A small network was shown many inputs. Here are its activations along a few directions, one row for each input.
In each table, some parts of the input vary, and every possible input appears once, in random order.
A made-up example of a description, with smaller parts first: ring(5) and (point or line(11) or (values(3) and line(6))).
Shared parts are said once, and a part with two or three values counts as separate values.

Other details of the inputs vary at random and push rows far along three fixed directions, the same in every table; ignore that.

Rows:
row 1: [ 13  13  -6 -61   3   4 -14  -8  26 -19 -14   7  -5]
row 2: [  9   9   1 -31   4 -11 -35   0   7  -5  -3  12 -13]
row 3: [ -6  -9   0 -51  -6  -9 -16 -31   5 -41  -3   4   8]
row 4: [-71  -5   6   1   3  42   1  42 -13  38  -2 -23  -3]
row 5: [ 34 -50 -54  46 -14   4  59 -17  45 -59 -92 -61  22]
row 6: [ 32 -14  10  92   9 -43 -11 -13 -25   0  10  15  -6]
row 7: [ -6  16   9 -10   5  18 -12  28   2  31  19   4 -16]
row 8: [-15 -26  20  39 -46  46  17   8 -50  78 -11 -27 -25]
row 9: [-14   5   9 -37  -8 -33  14  -3  17  -8  17  14   3]
row 10: [  3  -3  -6  -6   3 -15   6  -7   2 -19  16  32   4]
row 11: [ 22  -2  13  29   8 -29 -24  29   3  26   7  16 -25]
row 12: [  1  13   1 -43   9 -11   2   8  28  -2  -3  27   0]
row 13: [-68   8   6  -1  -1  22   5  -3 -34  17  17 -14  21]
row 14: [ -24  -43  -46   33  -16  -25  101  -16   52  -31 -103  -98   33]
row 15: [ 41  -3   7  72   8 -30 -32 -10 -16   8  -1   0 -15]
row 16: [ -4  19   2  17   9  41   3  36  -5  39   7 -10  -9]
row 17: [-73  11   5   7   3  40   3  28 -22  44  -8 -34  11]
row 18: [-19  -4   6 -20   0 -21   0  -9  -5 -18  18  23   6]
row 19: [ 31   0  -9  46  13 -13   8   7 -11  -3  17  38   1]
row 20: [-50  20   5 -29   0  41 -27   8 -25  24  -4 -30   7]
row 21: [  9  -4  -1 -48  -2   4  -8 -26   8 -42  -2   9   8]
row 22: [ 37  13  -2 -35  -1  10  -9 -20  12 -15  12   7   3]
row 23: [ 22  21   1 -16   2 -10  20   5   8   2  25  29   6]
row 24: [ 26   1   3 -39   1   2 -17 -21  13 -14  11   5  -6]
row 25: [  4  23  -8 -60   2   2  16   1  33  -7  -8  20  15]
row 26: [-47  11  13  11   1  31  -4  28 -21  44  -4 -43   3]
row 27: [ 60 -27   1 104  12 -38  -9   3 -15  -8  19  34 -23]
row 28: [ -1  12   3 -37  -5 -17  22   0  20  -7  21  19   2]
row 29: [-11  -9   9 -48 -15 -16   7 -32   4 -40  13   3  11]
row 30: [ 58   9  -8  58  20  -6 -23  20   0  12  -7  27 -24]
row 31: [ 11   7   5  -1   4 -21 -25 -34 -11 -25  -2   8  10]
row 32: [-35 -21   2  20  -2  40 -23  12 -24  26  10 -37  -9]
row 33: [ 33   7   3  -4  -3  -3   6 -14  -9 -23  28  25   7]
Description of these inputs: point or (line(4) and ring(8)).
Which other rows does row 12 become when the line(4) part takes its other values? List them by row number.
> row 4, row 17, row 25
Start at row 14 and move only the line(4) part, one step at a time. The first step leads to row 9. Which rows follow, in order?
> row 28, row 23

Rows:
row 34: [ -3   5  -6 -43  -9   0  27 -10  21 -17 -10  -5  14]
row 35: [  5   1   6  34  12  19 -23  18 -23  19  23  17 -13]
row 36: [ 19   3  12  40  10  -7 -35  13 -20  27  18  21 -21]
row 37: [-59  -1  17 -23 -11  35   3  -9 -39   4  32 -14  16]
row 38: [ 15   0  -6  -3   1 -36  10  -8  25 -14 -20   1   3]
row 39: [-41 -58 -27  96  -9  46  43   6 -19   0 -56 -87   8]
row 40: [ 24   6  12  40   7  -5 -28  12 -20  28  19  22 -20]
row 41: [  0  12  10  -8   4  24 -17   6 -17  13  25  11  -4]
row 42: [ 26  -6 -11   6   1 -27  16  -5  24 -21 -12  13   3]
row 43: [ 27  -2  -4  19   9 -23 -17  -1   7  -9  -4  15  -9]
row 44: [-15  11   1 -44  -4   8  -5  -9   7  -8  -5 -12   8]
row 45: [-11  13   6  -9   8  20 -19   9 -14   8  20   9  -1]
row 46: [-37  12  11 -56 -10  52  -4   2 -14  14  17 -14   4]
row 47: [ 31  -1   3  31   3 -24  -3   8   0  10   8  27 -15]
row 48: [ 20  -1 -12 -27 -13 -32  28 -18  34 -22 -31  -7  10]
row 49: [  4   0   0 -15  -4 -21   6  -6  16  -3 -12   0   0]
row 50: [ 18   0 -11   0   4 -30  13  -6  24 -21 -15   8   6]
row 51: [-22   6   1 -36   0   1   4  -2   8  -8   3  -3   8]
Changing only one part turns row 37 into row 39. The same change can be made to row 48. Which row results?
> row 40
Describe the family of inputs behind these rows.
> values(2) and (point or ring(8))
Which other rows does row 35 become when the values(2) part takes its other values? List them by row number.
> row 42
